Small tables with named rows and columns. After each table, cells are looked up by row and column.

Table fotuva
,pepega,togu,kud,bapeke,vom
fugodev,102,220,71,217,99
kot,166,99,180,206,66
gitu,205,162,112,212,120
tik,192,155,9,203,128

tik, bapeke: 203
tik, togu: 155
gitu, vom: 120
kot, bapeke: 206
kot, togu: 99
fugodev, bapeke: 217
gitu, bapeke: 212
tik, pepega: 192
fugodev, togu: 220
tik, kud: 9
kot, vom: 66
tik, vom: 128
gitu, kud: 112
fugodev, pepega: 102
fugodev, vom: 99

susa =
|  | deni | lep | zisedi | dat | fader | fetegas | ful | zanirim |
|---|---|---|---|---|---|---|---|---|
| rut | 147 | 162 | 182 | 119 | 97 | 164 | 220 | 169 |
| migev | 188 | 177 | 96 | 58 | 140 | 145 | 35 | 139 |
| zuz | 133 | 93 | 144 | 131 | 117 | 111 | 109 | 133 |
| buv | 82 | 108 | 59 | 62 | 112 | 88 | 247 | 135 |
| repom | 107 | 154 | 131 | 113 | 124 | 124 | 169 | 106 |
| ren | 59 | 89 | 215 | 159 | 138 | 80 | 177 | 163 |
| rovogi | 168 | 118 | 196 | 141 | 140 | 120 | 52 | 127 |
| veg | 153 | 73 | 89 | 163 | 132 | 105 | 148 | 112 |
| zago | 179 | 83 | 155 | 168 | 142 | 124 | 29 | 120 |
| mopuvof | 101 | 124 | 115 | 100 | 136 | 116 | 112 | 110 |
| nibupuz | 115 | 135 | 41 | 83 | 167 | 112 | 212 | 149 |

migev, fetegas => 145
buv, zanirim => 135
rut, zanirim => 169
zuz, ful => 109
repom, fader => 124
rut, lep => 162
mopuvof, fetegas => 116
rovogi, fader => 140
zago, lep => 83

medep
|  | zos | ratebif |
|---|---|---|
| vep | 46 | 13 |
| tasumeg | 113 | 90 |
| lupafov | 41 | 88 |
| dav | 77 | 75 |
| lasos | 123 | 27 |
| guruniv | 76 | 78 |
| nok | 80 | 80 |
| pizize | 91 | 27 |
| gudoref | 86 | 87 |
| tapif | 128 | 222 |
| gavo | 63 | 106 |
| refug | 81 | 79 |
| zab | 81 | 83 |
| tas | 85 | 80 |

What is the ratebif of lupafov in medep? 88
What is the ratebif of zab in medep? 83
What is the ratebif of gudoref in medep? 87
What is the ratebif of tasumeg in medep? 90
What is the ratebif of tapif in medep? 222
What is the ratebif of dav in medep? 75
What is the ratebif of refug in medep? 79
What is the zos of tasumeg in medep? 113
What is the zos of guruniv in medep? 76
What is the zos of nok in medep? 80
What is the ratebif of lasos in medep? 27
What is the zos of lasos in medep? 123
What is the zos of refug in medep? 81
Which row has the largest ratebif? tapif

saziru =
,dafipul,pelanev,guda,beko,fem,gubokub,ren,lil,mit
rol,32388,25914,-36902,-14767,1990,30431,-30083,-22743,-8870
savetu,-45329,7391,25154,61943,-44282,-28153,16729,18813,16663
tet,-15060,-8069,315,-22160,-35001,-39040,4390,18871,17685
mav,3915,-2273,-49259,-5355,-20760,33577,22806,-3631,20623
bib,-15127,-1129,1735,50068,18003,-1254,-22307,41421,1207
rus,-21355,-1247,-4793,53219,18502,-1035,-21067,35212,-472
sekimu,-27250,-4836,-22005,33421,-86667,-14242,4128,9861,28879
zuzopil,31837,5339,-42806,-5570,-26610,24794,-41035,11964,40878

What is the fem of zuzopil in saziru? -26610
What is the gubokub of zuzopil in saziru? 24794
What is the guda of savetu in saziru? 25154
What is the gubokub of mav in saziru? 33577
What is the gubokub of rus in saziru? -1035
What is the ren of savetu in saziru? 16729
What is the lil of tet in saziru? 18871
What is the lil of savetu in saziru? 18813
What is the dafipul of sekimu in saziru? -27250
What is the ren of bib in saziru? -22307
What is the ren of rus in saziru? -21067
What is the guda of rus in saziru? -4793
What is the pelanev of sekimu in saziru? -4836
What is the lil of zuzopil in saziru? 11964
What is the dafipul of rus in saziru? -21355
What is the beko of rus in saziru? 53219
What is the lil of sekimu in saziru? 9861
What is the beko of rol in saziru? -14767
What is the fem of sekimu in saziru? -86667
Row with the largest dafipul: rol

